These are the activations of a small neural network, seen along a few directions. Each row is one input.
Each table varies a few parts of the input and shows all the possible inputs, shuffled.
Descriptions start from the smaller parts, as in this example, which fits no table here: one of 2 separate values, together with either a single point or one of 9 places along a line or (one of 4 places along a line, together with one of 5 places around a ring).
Shared parts are said once, and a part with two or three values counts as separate values.

Other details of the inputs shift rows strongly along two fixed directions, in all tables alike. That doesn't count.

A family of inputs:
x1: [-0.79 -4.90  3.98  1.85 -1.88 -3.20  2.38  3.10 -8.13 -0.36  0.36]
x2: [-1.53 -1.27  3.02  1.68  1.26  0.70  0.84  3.81 -5.76 -0.74 -0.18]
x3: [ 0.41  0.46 -0.78 -0.48 -1.77  0.33  0.21 -0.57  0.89 -0.22  0.27]
x4: [-2.14  6.22 -4.22  0.48  7.15  5.20 -3.12  2.35 -0.14 -0.88  0.31]
x5: [ 0.74  0.29 -0.41 -0.53 -1.63  0.50  0.29 -1.02  0.63  0.17  0.49]
x6: [-0.25  0.53  1.28  1.05  2.20  1.78 -0.12  3.67 -3.90 -0.39  0.24]
x7: [ 0.29  0.17 -0.01 -0.64 -1.50  0.71  0.31 -1.42  0.65  0.23  0.17]
x8: [ 0.71 -1.03 -0.03 -0.49 -0.75  0.19 -0.02 -1.62  0.85 -0.14 -0.09]
x9: [ 0.83 -0.75 -0.79 -0.32 -1.02 -0.18 -0.12 -0.76  1.07 -0.58  0.01]
x10: [ 0.07  0.34  0.14 -0.45 -1.09 -0.30  0.84  0.02  1.61  0.17 -0.31]
x11: [-0.33  0.05 -0.02 -0.57 -1.66  0.57  0.37 -1.18  0.83 -0.02 -0.15]
x12: [-0.72  0.64 -1.59 -0.11  1.03 -2.02  0.92 -1.82  0.94  1.04  0.36]
x13: [ 1.16 -0.92 -0.42 -0.37 -0.88 -0.02 -0.03 -1.22  0.81 -0.20  0.24]
x14: [ 1.06 -0.20  0.26  0.10 -0.97 -1.01 -0.78 -0.20  1.70 -0.01 -0.02]
x15: [ 0.10 -1.10 -0.07 -0.43 -0.89  0.07  0.01 -1.39  1.08 -0.39 -0.41]
x16: [-0.57  1.51 -1.06  0.49  0.90 -1.41  1.40 -1.63  1.51  0.59  0.72]
x17: [-0.10 -0.50 -0.40 -1.04 -0.94 -0.88  0.33 -0.15  1.05  0.60 -0.65]
x18: [ 0.76  0.55 -0.17 -0.39 -1.07 -0.33  0.78  0.08  1.53  0.31  0.01]
x19: [ 0.30 -0.50  0.95 -0.01 -0.76 -0.68 -0.69 -0.77  1.68  0.17 -0.45]
x20: [-0.27  0.68 -0.61  0.97  0.95 -2.12 -0.13 -1.92  1.65  0.28  0.70]
x21: [-0.61 -1.83  2.05  1.08  1.43  0.08  0.24  3.75 -6.41 -0.11  0.12]
x22: [ 0.47 -0.56  0.07 -1.14 -0.62 -0.51  0.38 -0.92  0.72  1.18 -0.42]
x23: [-0.51  0.27 -1.77  0.54  1.04 -1.22  0.46 -2.44  1.09 -0.25  0.69]
x24: [ 0.36 -0.37  0.53  0.03 -0.96 -0.95 -0.75 -0.25  1.80 -0.16 -0.35]
x25: [ 0.92 -0.40  0.97 -0.08 -0.62 -0.56 -0.72 -1.03  1.51  0.42 -0.12]
x26: [ 1.38 -0.34  0.60  0.04 -0.80 -0.82 -0.71 -0.66  1.46  0.37  0.21]
x27: [ 0.15 -0.94 -0.51 -0.39 -1.06 -0.16 -0.07 -0.85  1.21 -0.72 -0.31]
x28: [-1.48  4.93 -2.92 -0.44  4.99  6.18 -3.61  3.92 -0.07 -1.33 -0.70]
x29: [ 0.64  0.31  0.57 -0.56 -0.75  0.09  0.86 -0.75  1.32  0.75 -0.10]
x30: [-1.06 -1.33  1.34  0.13  0.65 -0.03  0.25  1.87 -3.18  0.20 -0.63]
Description of these inputs: one of 5 separate values, together with either a single point or one of 5 places around a ring.
The inputs of x6 and x21 match in every part but the choice among 5 separate values. If x29 is changed in the same way as x6 into x21, which row does it become?
Answer: x22
Which other rows agree with x11 in the choice among 5 separate values? List them by row number.
Answer: x3, x4, x5, x7, x28
Change only the place on the ring of 5 in x26. List by row number the other rows that result.
Answer: x14, x19, x24, x25

A family of inputs:
x31: [ 0.80 -1.36  5.07  2.41  0.73 -0.42 -0.98  5.89 -5.43 -0.98 -0.58]
x32: [ 0.64 -3.51  3.95  2.57 -0.77  0.75 -1.52  1.33 -6.45 -1.11  1.35]
x33: [-2.55 -1.83 -1.91  2.54  0.61 -3.15 -1.73  4.21 -7.97 -2.41  1.30]
x34: [ 0.26  1.23 -0.73 -0.72  0.24  2.02 -2.92 -1.07  5.31 -1.68 -2.16]
x35: [-0.55  3.48 -4.23 -3.62  2.95  1.19 -0.64 -2.63  4.12  2.82 -0.56]
x36: [-1.07 -3.15  2.76 -1.28  0.15  0.86  0.59  3.18 -7.26  0.89 -0.75]
x37: [-0.02  0.05 -0.57  2.37  2.56  0.96  0.94  0.58 -2.96 -2.16  2.44]
x38: [-0.67 -1.12  1.10 -0.21 -1.86  0.42 -2.20 -1.63  3.12 -0.23 -1.22]
x39: [-0.02 -5.46  3.51  2.08  0.79 -5.26  2.12  0.44 -6.10  0.07 -0.24]
x40: [-0.56 -0.42 -0.81 -1.52 -4.51  0.81  1.95 -2.34  3.53 -0.38 -1.63]
x41: [ 1.72 -0.21 -0.17 -2.18 -4.87  0.75  0.69 -4.63  1.99  0.80  1.20]
x42: [ 2.62 -0.39  1.05 -1.25 -4.02 -1.71  1.93 -0.12  5.15  0.58  0.25]
x43: [-2.77 -2.75  1.98 -0.08 -5.23 -4.81  3.95 -4.93 -0.47  0.60  0.59]
x44: [ 1.90 -1.83 -1.46 -3.33 -3.63 -0.41  2.51 -2.37  3.05  2.05 -1.62]
x45: [-1.81 -3.44  2.29  1.78 -3.20 -5.04  1.33 -4.27  0.92  0.39  0.26]
x46: [ 1.83 -4.84  1.27 -1.60 -2.53 -1.98  2.46 -0.16  0.25  0.14 -0.43]
x47: [-0.24  2.29 -2.75 -1.79  0.66  3.86 -1.64 -0.21  6.86 -2.01 -1.24]
x48: [-1.76  0.08  1.25  1.81  1.22  0.72  0.95  0.21 -7.44 -0.52  2.42]
x49: [-3.62 -2.75  2.04  2.58 -1.67 -2.18  4.26  0.59 -5.99 -1.27 -0.11]
x50: [ 0.90  5.36 -1.46 -3.40 -0.43  3.16 -1.84  0.58  5.33  2.28 -0.59]
x51: [-3.13  3.88 -1.15 -1.45  3.30  6.66 -3.44  3.19 -0.84 -1.20 -1.47]
x52: [ 1.27 -0.17 -0.63  0.99 -1.02 -2.00 -0.49 -5.42  2.74  0.90  1.95]
x53: [-2.95  3.20 -2.58  0.99  5.66  3.36 -1.23  2.50  1.05 -2.68 -0.21]
x54: [-1.12 -2.96  2.10  1.92 -2.28 -4.88  1.70 -3.50  0.83 -1.23 -0.34]
x55: [ 1.05 -0.56  2.70  1.94 -0.96 -4.96  1.47 -0.27  0.29  0.76  0.41]
x56: [ 1.30  2.51 -2.03  0.13  3.70  6.39 -2.55  2.85 -0.04 -2.61  0.99]
x57: [ 2.40  0.51 -1.61 -2.41  2.43  1.78 -2.94 -0.02  4.19  0.50 -2.25]
x58: [-0.69 -4.00 -0.43  0.90 -3.63 -2.68 -1.83  3.74 -6.27 -2.42  0.41]
x59: [ 0.55 -1.14 -1.93 -1.12  1.66 -1.89  1.96 -1.28  2.38  0.62  0.18]
x60: [ 3.79 -1.82  0.64 -0.23 -4.08 -1.11 -0.37 -4.72  3.77 -0.71  0.47]
x61: [ 0.17 -3.69 -0.02 -0.75 -3.23 -4.71  5.40 -3.15 -1.26  2.13 -0.24]
x62: [ 2.48 -0.67  2.30 -0.89 -4.49 -2.78 -0.48 -1.79  5.05  2.49 -0.18]
x63: [-0.94  4.33 -0.80  1.61  6.22  2.39 -0.80  5.92 -1.16 -0.77  0.81]
x64: [ 1.88  1.01 -2.22 -3.06  2.02  2.23 -3.82 -1.11  5.68  2.18 -1.78]
x65: [-0.08  4.36 -0.46 -0.27  2.56  5.10 -0.99  6.33 -1.71  0.26 -1.10]
x66: [ 0.83  1.58 -0.71 -0.48 -3.71 -3.53  4.23 -2.53  3.73  2.50  0.35]
x67: [-1.54  0.45  3.42  3.40  3.61 -1.32 -1.09  4.78 -5.62  0.82  0.79]
x68: [ 0.34  1.12 -2.51 -1.38  3.62 -0.58 -2.13 -2.20  3.95  2.49 -0.60]
x69: [ 2.22  3.47 -3.96 -2.02 -1.15  4.86 -0.53 -2.38  4.59 -0.03  0.01]
x70: [ 0.24  4.17 -2.19  2.23  7.29  4.11 -3.87  1.62 -1.48 -2.10  0.83]
x71: [-1.97  5.34 -0.46 -0.10  4.14  2.05 -0.92  3.57 -1.84  1.46  0.54]
x72: [-1.12 -0.37  0.35  2.88  1.13  0.99  2.51  1.23 -7.58 -1.23  1.75]
The inputs of x72 and x69 match in every part but one. If x67 is changed in the same way as x72 into x69, which row does it become?
Answer: x62
The inputs of x35 and x36 match in every part but one. If x63 is changed in the same way as x35 into x36, which row does it become?
Answer: x42
What do these inputs look like to the network?
Answer: one of 2 separate values, together with either a single point or (one of 4 separate values, together with one of 5 places around a ring)
Change only the choice among 4 separate values in x47. List by row number the other rows that result.
Answer: x42, x46, x56
Change only the choice among 2 separate values in x53. List by row number the other rows that result.
Answer: x47
Start at x52 and move only the place on the ring of 5, one step at a time. The first step leads to x48. Which rows follow, in order?
Answer: x72, x37, x70
